[ 97 103 127 123 133  97  63] -> <43>
[133  97 128  63  97 103 123] -> <109>
[133  96  96  63 123 127 103] -> <106>
order: [103 123 133 127  63  96  96] | <106>
again <43>:  | [97]
order: [ 96 123 103 127 133  63  96] | <106>
again <109>:  | [97]
order: [ 63  97 133 123 127 103  97] | <43>
all <109>: [97] | 2 5
again <106>:  | [96]

[116 116 122 120 144  95  47 122] : <104>
[123 119 123 123 119 113 119 139] : <18>
[134 134  88 126 144  70  48 107] : <143>
[134 134  88 126 144  70  81 115] : <76>
[128 119 123 123 136 115  90 139] : <31>
all <104>: [116] | 1 2
all <18>: [123] | 1 3 4

[153 108 154 107 106  62 149 118 161 103 158 159 152 101 142  87 124 105
 136 149 140 162 122 120 112 103 162 113 140  97 112 132 141 184 178 164
 130 108 115  63  93 132 125  97 151 136 109  85 166 112] : <87>
[117 135 142 145 104 106 119 109 103 145 155 112 165 130 115 176 124 116
 118 120 128 154 140 141 154 147 114 139 113 163 138 138 120 119 121 106
 110 143 147 146  99 118 139 112 127 136 107 119 113 168] : <40>
[104 160 121 138  91 137 107 128 136 138 123 133 119 117 125 161 141 130
 136 159  95 125 157 141 109 138 113 139 133 142 126 111 137 127 137 134
 136 110 115 113 162 128 124 148 129 128 127 115 129 121] : <149>
[159  93 128 129  86 113 154 120 114 137 151 160  99 105 147  82 116 145
 110  94 147 123 162 146 149 123 172 108  81 140 146 150 165 165 116 168
 129  97 129 119 138 140 138 148 132 120 120 114 135  97] : <136>
[109 140 107 125 104 110 115 132 123 125 148 143 113 120 108 163  93 158
 130 127 101 127 142 114 115 113 124 110 130 112 132 123 117 127 148 119
 115 111 120  93 160 136 138 137 118 134 137  97 124 127] : <67>
[100 122 109 101 141 139 122 133 133 124 107  98 143 140 140 160 116 156
 105 125 128 116 148 118  89  88 124  99 120 141 120 122 151 131 157 159
 138 115 160 159 116 134 140 113 115 112 129 124 135 131] : <135>
all <67>: [137] | 44 47
all <149>: [121] | 3 50
all <67>: [93] | 17 40

[ 65 153 158 114 102] = <111>
[122 148 134 115  76] = <133>
[137 125 143 146 109] = <153>
[169 144 172 155 144] = <187>
[ 77  97 120 137  67] = <161>
[ 78 158 106 121  50] = <73>
[169 129 133  84 141] = <72>
[ 96 120 137  67  77] = <37>
[158 114 101 114 144] = <51>
[ 77 117 172 155 134] = <155>
order: [ 67  77  97 120 137] | <161>
again <51>:  | [114]

[134 107 102 184 151  85 102  77 102  90 135 161 134 109 134 165 116 102
 134 120 166  98 134 108 110 131 160 130 153 170 126 116  78 147 121 170
 116 146]  <60>
[142 142 169 186 151  86 101  75 100  85 144 175 164 108 138 167 115 173
  91 119 163  99 145 104 106 129 151 126 146 169 117 144  78 144 120 170
 142 141]  <102>
[152 103 170 184 151  85 107  77 102  90 135 161 167 109 134 165 116 178
  92 120 174  98 145 108 110 131 160 130 153 170 126 116  78 126 121 170
 116 146]  <83>
which: [152 103 170 184 151  85 107  77 102  90 135 161 167 109 134 165 116 178
  92 120 174  98 145 108 110 131 160 130 153 170 126 116  78 126 121 170
 116 146] | <83>
which: [142 142 169 186 151  86 101  75 100  85 144 175 164 108 138 167 115 173
  91 119 163  99 145 104 106 129 151 126 146 169 117 144  78 144 120 170
 142 141] | <102>
all <60>: [102] | 3 7 9 18

[135 116 164  88 140 164] = <124>
[ 66 118 134 160  80 131] = <61>
[133 124 125 111 135 145] = <139>
[101  80 118 130 160  66] = <16>
order: [135 145 133 124 125 111] | <139>
order: [160  80 131  66 118 134] | <61>
all <124>: [135] | 1
again <124>:  | [164]

[132 165 117 100 180 135 155 169 122  88 116 137  86 116 128 144 165 140
 130 119 169 109 101 122 112  67 149 114 134  83 110 140 139 124  78]  <126>
[123 128 142 140 106 143 125 133 141 107 146 146 109 121 137 147 138 148
 127 116 112 133 130 130 122 148 114 103 124 130 137  97 114  66 141]  <122>
[ 78 109 100 140  67 119 117 114  83 130 124 116  88 116 128 101 122 164
 122 149 144 110 140 137 139 165 169  86 134 135 132 155 112 180 169]  <159>
[ 97 114 171 140 152 125 118 127 177 128 142  89 140 142 126 123 133 153
 117 146 124  93 140 136 142 139 127 137 114 125 122 134 126  97 126]  <140>
[160 118 118 136 116 109 129 110 150 100 112 147 147 140 117 145 124 101
 103 119 122 118 110 121 141 129 144 124 107 129 155 106 127 145  96]  <94>
[ 94 137 120 139 132 135 126 146  97 100 103 123 102 138 120 120 115 111
 116  94 127 110 131 132 117 101 120 105 116 143 116 153 143  97 126]  <89>
[ 84 155 138 104 131 119 116 134 109  95 104  99  87 131 131 125 120 134
 122 135 143 142 140 141 114  86 129 113 138 129 121 109 120 144 156]  <147>
[143  97  59 130 120 121 124 139 133 125 145 128 127 125 148 108 131 112
 140 140 138 151 116 121 152 146 147 147 151 130 120 115 127 137 150]  <74>
all <147>: [131] | 5 14 15
order: [169 180 112 155 132 135 134  86 169 165 139 137 140 110 144 149 122 164
 122 101 128 116  88 116 124 130  83 114 117 119  67 140 100 109  78] | <159>

[174 121 136 121] = <79>
[188 126  50 112] = <186>
[164 115 171 119] = <12>
[166 113 181 118] = <9>
[ 93 146 103 140] = <44>
[188 126  50 108] = <178>
[137 127  60 111] = <54>
[160 132  67 116] = <176>
[158 115 171 119] = <127>
[ 93 146  72 115] = <36>
which: [188 126  50 112] | <186>
all <79>: [136] | 3

[112 120 137 201  96 172 112 169 123]  <131>
[153 141 131  81  95 106 141  99 122]  <116>
[ 90  85 153 178 158  91  91 161 139]  <58>
[122 141  95 106 141 131 100 153  81]  <130>
all <116>: [131] | 3
all <116>: [95] | 5
order: [122 153 141 131  81  95 106 141  99] | <116>
order: [ 99 122 153 141 131  81  95 106 141] | <116>
again <131>:  | [112]
again <58>:  | [91]

[167 115 155  95 164] : <150>
[114 106 133 161 125] : <98>
[157 124 146 100 153] : <99>
[110 193  84  99  90] : <62>
[151 105 151 122 154] : <45>
[113  86 143 179 131] : <151>
[161  93 163 120 167] : <146>
[155 124 145 102 152] : <52>
again <45>:  | [151]
order: [131 179 143  86 113] | <151>

[140 113 131 135 128 127 134 142] : <112>
[132 117 141 144 129 125 129 125] : <148>
[132 101 140 136 129 125 129 125] : <77>
[131 140  98 117 126 134 132 151] : <64>
[135 117 141 130 128 145 135 135] : <15>
[135 117 141 119 100 145 119 100] : <166>
[124 131 132 134 136 139 118 129] : <6>
all <6>: [131] | 2
all <166>: [100] | 5 8
all <15>: [145] | 6

